Each row below holds a small network's activations on one input, seen along a few directions.
In each table, some parts of the input vary, and every possible input appears once, in random order.
A made-up example of a description, with smaller parts first: line(6) and (point or ring(9) or (values(3) and ring(5))).
Shared parts are said once, and a part with two or three values counts as separate values.
In the rows, 128 means zero.

Other details of the inputs shift rows strongly along two fixed directions, in all tables alike. That doesn't count.
To show where, the next rows are all for the same input, with only those details redrawn:
[ 75 177 103 180 177 166  92 108  94 127 120 122  92 103]
[119 109 109  89 128 154 146 126 170 156 109 105  82 102]
[106 143 119 123 126 158 161  98 144 146 129 114 111 126]
[102 125  97 125 166 156  92 143 142 149  92 106  54  80]
[118 125 116 104 123 155 163 110 160 156 118 110  96 120]
[ 80 192 122 180 151 169 142  78  97 127 142 128 130 136]
[140  75 111  46 102 146 176 136 207 172 102  97  73 104]
[ 88 161 110 153 149 161 130 105 111 138 125 116 100 115]

A family of inputs:
R1: [127 124 103 121 140 105  65 161 126 147 106 145  81  85]
R2: [127 148 140 170  91 140 206  97 131  80 155 155 190 168]
R3: [125 161 161 150  88 139 189  85 110 119 178 160 213 192]
R4: [ 85 175 115 161 152 168 134  89 107 129 138 125 118 124]
R5: [113 106 124  95 161 149 119 143 154 156  99  87  71  93]
R6: [124 119 104 124 132 125  87 181 136 127  97 144 103 107]
R7: [148 120 153  83  97 103 157 129 145 152 142 131 150 130]
R8: [159 110 134  96  68 102 205 113 167 143 151 143 149 148]
R9: [126 113 128 120 160  99  73 169 121 139 112 125  89  85]
R10: [115 130 129 183 150 106 118 122 109  98 138 134 117 106]
R11: [131 116 149 121 149 103 102 145 105 139 139 122 117 105]
R12: [129 125 145 131 131 128 119 147 116 130 136 136 146 139]
R13: [152 148  94  85  91 144 132  99 151 129 135  83 150 193]
R14: [107 184 115 162 147 122  79 123  76 131 141 167 134 117]
R15: [123 161 152 181 110 141 159  99 100 111 160 156 187 172]
R16: [119 171 165 157 114 143 146 101  91 122 160 153 204 172]
R17: [135 142 122 117 100 135 131 147 140 130 117 153 148 139]
R18: [149  84 109  82 104  96 138 167 182 124 102 131  82  88]
R19: [144  92 136 128 113 123 133 145 153 123 123 134 123 128]
R20: [174  65 159  75  76  90 226 117 201 127 150 114 144 133]
R21: [122 129 165 177 147 135 125 120  91 105 149 132 156 145]
R22: [118 183 168 152 141 126 125  93  64 132 173 151 186 148]
R23: [140 101 138 130 166 101  79 165 115 137 115 115  85  82]
R24: [111 108 106 104 161 149 106 150 152 156  95  95  55  84]
R25: [146  70 100  77 132 128 159  94 166 123  89  84  98 148]
R26: [166  98 146  72  61 127 180 129 172 156 139 136 171 154]
R27: [128 138 166 148 134 137 130 120  96 123 156 138 173 153]
R28: [132  99 101 128 137  96 120 165 156 106 104 130  79  82]
R29: [119 177 126 135 109 147 127 129 110 125 136 168 176 153]
R30: [144 126 170 135  95 132 199 102 135 111 165 141 192 173]
R31: [111 135 146 201 185 111  91 125  71  92 141 121 121  95]
R32: [ 96 166 106 192 163 142  34 148  66 120 117 161 121 110]
R33: [129 115 112 113 144 131  50 180 118 152 104 139 105  98]
R34: [104 137 116 154 166 141 143  66  90  96 112  94 139 168]
R35: [157  95 139  61 105 126 123 164 156 162 126 131 139 125]
R36: [118 189 150 145 110 126 147  86  89 132 170 166 192 158]
R37: [132 147 112  94 114 111 109 151 141 143 116 151 123 107]
R38: [122 103 105 156 145 131  75 163 122 112 111 145  90 100]
R39: [123 164 139 182 104 143 161  97 102 111 159 165 184 170]
R40: [110 139 141 171 176 137  38 156  67 128 122 129 128 105]
R41: [119 182 163 146  91 119 179  74 101 130 175 159 199 172]
R42: [120 121 108 157 149 107  84 148 120 114 114 143  80  90]
R43: [144 114 151 132 122 128 140 144 134 128 129 132 142 142]
R44: [136 157 160 154  96 120 196  77 117 104 172 152 179 162]
R45: [151  76  90  76 117 131 172  90 168 120  91  93 100 150]
R46: [129 164 117 128 155 146  74 106  94 119 137  64 147 176]
R47: [ 93 171 102 190 170 114  63 153  83 102 108 152  95  93]
R48: [171 108  81  29  79 132 139 149 199 139 102  62 119 167]
R49: [139 110 104 100 124 131  73 175 140 155 106 147 102 106]
R50: [122  82 101 118 199 132  78 121 114 113  72  70  73 107]
R51: [ 94 163 107 206 171 141  57 155  79  84 106 155 112 105]
R52: [109 163 138 188 176 112  81 134  73 112 132 139 120 110]
R53: [154  89 146  72 126 129  98 168 143 164 121 124 133 114]
R54: [111 149 123 195 138 115 135 102 103  88 152 151 137 119]
R55: [117 157 139 175 131 111 132 113  95 119 146 144 143 133]
R56: [128 103 120 167 121 128 139 134 134 102 131 142 128 129]
R57: [149 163 119  97  84 148 162  76 134 121 159  81 185 218]
R58: [161  95 113  46  84  95 143 167 195 158 103 134 105 100]
R59: [136 150 179 117 103 113 175  88 112 143 174 141 189 162]
R60: [145  84 109  95 108 126 109 173 155 146 109 139 107 112]
R61: [124 149 121 161 122 134 129 144 122 112 118 152 141 140]
R62: [192  18 163  53  75 109 215 144 221 142 137 103 142 135]
R63: [117 115 142 158 184 107  61 157  90 110 119 118  82  78]
R64: [155 118  99  66 126 136  88 135 159 134 113  61 117 157]
R65: [101 152 109 120 141 158 146 123 147 137 105 111  98 111]
R66: [134 131 156 174  98 139 199  87 125  92 167 146 193 170]
R67: [147  86 164  51  97 147 219 100 192 173 135  82 127 143]
R68: [151 102 157 102 106 101 175 125 156 124 143 127 133 128]
R69: [138  73  68  74 150 124 123 136 169 117  53  87  63 114]
R70: [153  88 152 117 133 123 127 157 136 140 128 120 129 127]
R71: [109 161 109 151 143 110  93 150 107 116 116 151 112 105]
R72: [133 117 129  90 147 105  69 166 131 156 112 130 102  88]
R73: [125 112 114 125 149 101  71 166 123 140 111 132  84  85]
R74: [153  84 164 119  91 122 211 115 171 112 153 126 171 161]
R75: [ 95 200 134 203 132 125 125  88  60 108 163 169 169 148]
Describe the family of inputs behind these rows.
Answer: line(5) and (values(3) or (values(2) and line(6)))
The inputs of R36 and R14 match in every part but the line(5) part. If R66 is changed in the same way as R36 into R14, which row does it become?
Answer: R56
The inputs of R11 and R75 match in every part but the line(5) part. If R46 is changed in the same way as R11 into R75, which row does it become?
Answer: R13
Which other rows does R25 become when the line(5) part takes its other values? List them by row number.
Answer: R34, R45, R50, R69
Which other rows does R61 become when the values(2) part takes its other values? List them by row number.
Answer: R47
Which other rows does R24 become when the values(3) part takes its other values? List them by row number.
Answer: R25, R57
Which other rows does R74 become when the line(6) part takes its other values? List them by row number.
Answer: R12, R16, R30, R35, R43
Which other rows does R69 become when the values(3) part takes its other values? List them by row number.
Answer: R48, R65

A family of inputs:
R76: [108 140 118 167 166 128  79 144  99 110 117 135 108 100]
R77: [146 118 146  82  85 122 174 137 167 160 139 136 140 129]
R78: [102 157 115 145 144 147  97 128 107 141 124 132 118 116]
R79: [184  39 158  63 144 101  98 161 155 148 116  71 113 124]
R80: [110 127 107 167 177 132  82 137 102 103  98 116  95 113]
R81: [ 96 162 128 223 184 128  59 139  65  87 129 152 114 105]
R82: [138 181 120 142 116 123  50 147  78 119 142 151 183 168]
R83: [112 125 119 166 153 133 104 128 109 106 122 129 117 122]
R84: [100 140  99 155 180 141  59 147  99 126  94 116  81  99]
R85: [113 166 148 165 113 141 180  78 107 107 158 141 185 173]
R86: [149  94 108  60 109 129 155 128 183 151 109  89  99 130]
R87: [111 134 122 174 167 121  62 164 101 116 110 137  93  87]
R88: [136  99 113  96 133 123 102 164 152 143 105 124  87  89]
R89: [166  48 132  60 101  90 142 181 196 151 105 131  88  88]
R90: [154  64 117  88 119 109 134 165 176 132 109 116  98 100]
R91: [127 117 125 112 130 114 104 162 133 156 121 149 103  89]
R92: [121 167 148 121  98 141 180  92 125 136 161 147 174 157]
R93: [107 179 148 160 108 148 179  72 103 116 166 144 190 175]
R94: [133 135 131 126 106 135 197  72 135 108 150 105 164 179]
R95: [133 148 157 128  87 128 193 105 133 130 165 149 175 158]
R96: [136 141 159 129  84 119 192  99 129 134 163 161 178 148]
R97: [ 98 161 100 177 178 146  74 111  85 103 114 107 100 123]
R98: [121 161 130 118 111 153 168  92 126 142 142 131 154 160]
R99: [120 137 118 150 143 143 123 112 111 116 120 122 123 135]
R100: [171  38 132  66 101  86 143 179 197 141 104 131  87  89]
R101: [134 151 131  86  89 147 200  79 154 148 144 107 163 172]
Describe the family of inputs behind these rows.
Answer: values(2) or (line(4) and line(6))
A walk changes only the line(6) part. It starts at R101 and steps to R98. List the rest of the walk in order.
Answer: R78, R92, R77, R91
Which other rows does R90 become when the line(4) part takes its other values? List them by row number.
Answer: R76, R88, R92

A family of inputs:
R102: [143  92 110  54 123 134  94 169 162 178  94  97  89 107]
R103: [ 82 196 104 222 177 154  52 110  54  94 124 139 129 128]
R104: [131 168 139 130  78 148 192  76 129 122 159 140 198 194]
R105: [122 101 118 136 175 119 116 123 125 123 110 107  83 101]
R106: [148 111 152  81  93 128 222  81 170 136 156 111 162 161]
R107: [139 110  96  84 122 137  88 172 151 147  92 117 100 120]
R108: [120 165 128 162 118 141 157  95 113 102 144 130 158 162]
R109: [128 176 148 185 149  82  31 167  47 106 155 182 165 120]
R110: [148 127 150  83  78 139 215  83 152 151 164 114 174 176]
R111: [137 102 119  91 146 125 110 151 149 143 106  97  79  96]
R112: [167  25 161 107 125 103 108 204 172 138 111 137 101  74]
R113: [ 80 173 128 201 156 123 105 149  89 124 132 195 103  73]
R114: [127 149 143 103 109 143 153 100 133 147 142 117 153 154]
R115: [115 138 123 176 134 127 166  86 111  91 135 128 144 151]
R116: [133  88 100 105 137 118 112 154 163 118  95 109  83 102]
Describe the family of inputs behind these rows.
Answer: values(3) or (values(2) and line(6))
List by row number the other inputs of the same sort as R108.
Answer: R102, R103, R104, R105, R106, R107, R110, R111, R114, R115, R116
